Each row below holds a small network's activations on one input, seen along a few directions.
Each table varies a few parts of the input and shows all the possible inputs, shuffled.
Descriptions start from the smaller parts, as in this example, which fits no table here: one of 4 places along a line, together with either a single point or one of 9 places along a line or (one of 3 separate values, together with one of 5 places around a ring).
Shared parts are said once, and a part with two or three values counts as separate values.
In the rows, zero is written as 128.

Other details of the inputs shift rows strongly along two fixed directions, in all tables alike. That doesn't count.
These rows show it; all are for the same input, with only those details redrawn:
[107 140 150 126 134 140 118 123 140 140 139 142]
[141 101 143 158 137  97 130 109 171 124 125 133]
[121 136 140 131 129 118 128 129 140 126 136 140]
[126  84 165 170 155 129 110  81 195 151 125 129]
[ 96 152 152 114 133 153 116 128 129 144 144 143]
[135  93 153 165 146 112 121  97 182 136 125 131]
[ 98 149 152 116 134 152 116 126 133 144 144 143]
[134 125 136 142 127 101 134 127 149 119 131 139]

A family of inputs:
R1: [134 117 105 137 127 123 133 128 127 121 120 123]
R2: [129 124 121 133 119 129 133 138 135 121 112 125]
R3: [120 115 113 135 121 127 131 125 122 119 117 126]
R4: [108 148 147 118 123 182 106 124 120 142 134 126]
R5: [153 117 131 120 126 113 134 128 126 111 123 138]
R6: [130 119 117 134 123 125 135 136 132 120 116 123]
R7: [136 122 126 132 130 107 144 131 130 127 137 137]
R8: [132 122 116 148 121 103 137 135 129 129 119 125]
R9: [107 121 111 123 129 146 127 118 112 134 125 124]
R10: [128 136 122 145 127 118 130 134 128 140 121 123]
R11: [129 128 147 102 131 144 111 129 128 126 133 133]
R12: [142 122 133 101 133 136 125 120 121 129 136 127]
R13: [160 111 109 145 106  99 144 133 127  97 118 124]
R14: [114 116 114 130 124 136 128 121 118 126 121 124]
R15: [ 92 148 136 126 129 156 115 131 122 157 129 132]
R16: [144 120 117 126 122 126 135 122 124 119 128 113]
R17: [120 121 115 125 130 136 130 123 124 132 121 118]
R18: [121 134 129 135 121 118 129 137 135 139 120 126]
R19: [133 120 114 136 122 110 136 134 131 141 120 119]
R20: [134 209  93  73  78  71 165 218  55  72 146 149]
R21: [128 133 129 127 127 154 120 122 122 129 133 119]
R22: [151 116 107 128 124 112 138 121 119 114 129 111]
R23: [119 129 140 113 133 134 129 133 128 142 146 129]
R24: [110 143 149 110 119 179 111 123 124 141 133 123]
R25: [141 125 142 113 124 125 116 133 135 114 125 133]
R26: [126 138 140 119 147 139 126 119 120 119 123 134]
R27: [142 115 105 137 122  96 145 132 130 134 119 115]
R28: [146 122 114 134 121 124 134 124 120 115 128 115]
R29: [115 138 128 142 124 125 127 132 133 139 121 131]
R30: [135 117 101 129 130 117 140 124 126 125 118 116]
R31: [125 140 148 113 133 142 109 125 129 121 126 134]
R32: [141 127 132 110 139 134 125 120 119 124 130 128]
R33: [127 120 135 118 137 128 133 124 133 143 146 124]
R34: [109 142 145 108 124 180 113 122 122 142 136 122]
R35: [108 132 120 126 133 142 125 126 119 154 129 123]
R36: [119 140 126 130 132 166 125 119 113 132 127 126]
R37: [123 118 119 138 117 127 131 133 130 117 112 131]
R38: [ 96 147 139 117 128 157 116 132 125 161 129 127]
R39: [143 128 138 122 130 118 121 129 129 109 123 132]
R40: [125 143 128 142 128 121 124 134 135 141 122 127]
R41: [101 136 126 113 133 165 119 130 121 143 125 124]
R42: [110 142 145 123 141 139 118 130 127 139 142 133]
R43: [156 112 128 112 126 109 134 128 128 111 130 127]
R44: [134 125 129 134 112 138 127 128 126 118 121 128]
R45: [125 125 110 140 133 136 130 130 121 122 118 129]
R46: [116 134 146  98 139 165 114 119 117 140 133 138]
R47: [114 135 142 122 134 135 131 129 128 139 143 142]
R48: [121 123 115 132 129 140 124 129 127 129 122 125]
R49: [150 112 100 136 117 109 143 121 116 110 125 117]
R50: [141 127 125 136 117 133 126 127 127 117 128 121]
R51: [131 117 116 129 120 136 128 119 117 124 129 120]
R52: [151 107 121 143 133  89 151 120 138 124 131 132]
R53: [136 133 121 158 138 114 131 128 132 138 119 122]
R54: [131 121 101 132 132 130 133 126 124 126 123 122]
R55: [149 119 119 130 119 121 136 126 128 113 125 115]
R56: [145 124 106 146 127  99 141 133 128 133 121 116]
R57: [157 120 129 126 129 103 132 131 126 102 122 129]
R58: [132 121 111 139 123 124 131 136 130 120 118 126]
R59: [138 104 143 144 135 104 130 124 159 125 134 125]
R60: [133 123 134 104 137 143 127 117 119 131 130 134]
R61: [125 196 102  71  91  94 159 203  56  94 154 145]
R62: [ 99 148 150 117 135 150 117 126 133 142 143 142]
R63: [119 130 121 133 125 143 120 135 131 130 118 130]
R64: [123 126 118 140 126 119 132 132 125 139 122 124]
R65: [128 134 149 113 128 144 114 124 128 127 126 144]
R66: [128 131 139 141 134 104 122 127 148 119 130 129]
R67: [132 111 110 143 116 111 139 133 127 109 113 127]
R68: [131 108 148 165 160 115 125  98 162 136 125 125]
R69: [125 133 130 124 140 123 133 125 125 136 143 127]
R70: [109 153 137 111 134 140 125 138 111 139 147 134]
R71: [115 145 131 138 130 139 118 136 127 150 125 128]
R72: [133 120 121 131 118 137 129 123 119 120 126 123]
R73: [143 114 134 152 136  89 133 126 152 113 130 127]
R74: [132 128 117 125 129 143 125 116 116 129 135 113]
R75: [129 137 140  93 128 145 116 134 115 125 138 135]
R76: [149 122 135 120 124 115 129 127 130 112 124 140]
R77: [ 99 143 135 115 130 157 118 131 124 164 129 125]
R78: [131 131 141 109 141 146 117 123 121 128 129 130]
R79: [145 109 133 151 131  91 140 125 151 116 130 136]
R80: [146 124 110 150 125  97 140 137 129 130 118 119]
What is each input in this table made of? -> one of 5 places around a ring, together with either a single point or (one of 3 separate values, together with one of 5 places along a line)
The inputs of R63 and R4 match in every part but the place on the ring of 5. If R48 is changed in the same way as R63 into R4, which row does it become? -> R21
The inputs of R43 and R19 match in every part but the place on the ring of 5. If R39 is changed in the same way as R43 into R19, which row does it become? -> R71
The inputs of R26 and R36 match in every part but the place on the ring of 5. If R60 is changed in the same way as R26 into R36, which row does it become? -> R49
Change only the place on the ring of 5 in R65. List by row number the other rows that result. -> R29, R37, R44, R62
A walk changes only the place on the line of 5. It starts at R25 and steps to R11. List the rest of the walk in order. -> R75, R43, R12
Change only the choice among 3 separate values in R3. List by row number the other rows that result. -> R41, R48
Change only the choice among 3 separate values in R30. List by row number the other rows that result. -> R9, R54

A family of inputs:
R81: [103 125 183  82 145 174 103 117 140 138 146 152]
R82: [ 75 161 176 138 167 163 103 118 150 194 149 137]
R83: [145 153 188  92 143 181  90 106 130 149 147 134]
R84: [ 56 158 184 143 166 174  91 118 160 173 130 154]
R85: [172  64 120 185 117 112 122  97 182 114  93  99]
R86: [106 141 186 100 138 174 100 125 148 143 151 147]
R87: [191  99  47 182  62  10 194 175 122  62  84 123]
R88: [108 160  76 105  87 126 153 180  68 107 115 135]
R89: [129 172  40  70  86 105 178 186  24  52 134 151]
R90: [108 134 134 109 122 197  98 119 119 141 123 109]
R91: [113 159  67  96  94 127 157 175  56  93 124 141]
R92: [154  74  98 219 144  84 142 102 180 159  98  94]
R93: [102 120 111 108 163 195 116  85  96 157 140 112]
R94: [153 191  57  51  72 115 173 200  13  42 132 141]
R95: [237  92  85 153 112  85 136 120 128  75  92  78]
R96: [113 127 127 103 129 199 102 113 108 132 127 116]
R97: [162  81 147 183 155  62 142 107 195 143 126 115]
R98: [167  69 149 178 147  62 148  97 194 141 140 115]
R99: [ 96 169 184 131 146 166  95 129 152 146 146 152]
R100: [141  92 134 133 141  79 140 112 156  99 129 155]
R101: [139  74 101 216 127  89 135 112 186 132  85 110]
R102: [ 79 137 172 101 143 157 100 125 146 154 137 148]
R103: [103 177 117 127 101 165 113 147  97 129 126 123]
R104: [169  61 143 158 153  71 136 100 189 138 134 113]
R105: [189  98 142 129 117  58 143 133 155  75 131 140]
R106: [137 181  52  78  94 101 173 185  29 101 132 118]
R107: [118 169  84 102 103 127 151 160  58 141 130 106]
R108: [ 91 142 120 132 132 181 115 112 116 194 124  99]
R109: [ 89 136 167  98 148 167  98 112 141 152 150 150]
R110: [105 158 193 119 139 170  99 118 142 142 147 150]
R111: [ 83 154 162 123 142 141 108 132 146 146 132 154]
R112: [163  68 149 152 160  78 139  78 173 135 139 124]
What is each input in this table made of? -> one of 2 separate values, together with either a single point or (one of 3 separate values, together with one of 5 places along a line)
The inputs of R88 and R102 match in every part but the choice among 2 separate values. If R96 is changed in the same way as R88 into R102, which row does it become? -> R105
Change only the choice among 2 separate values in R103. List by row number the other rows that result. -> R99
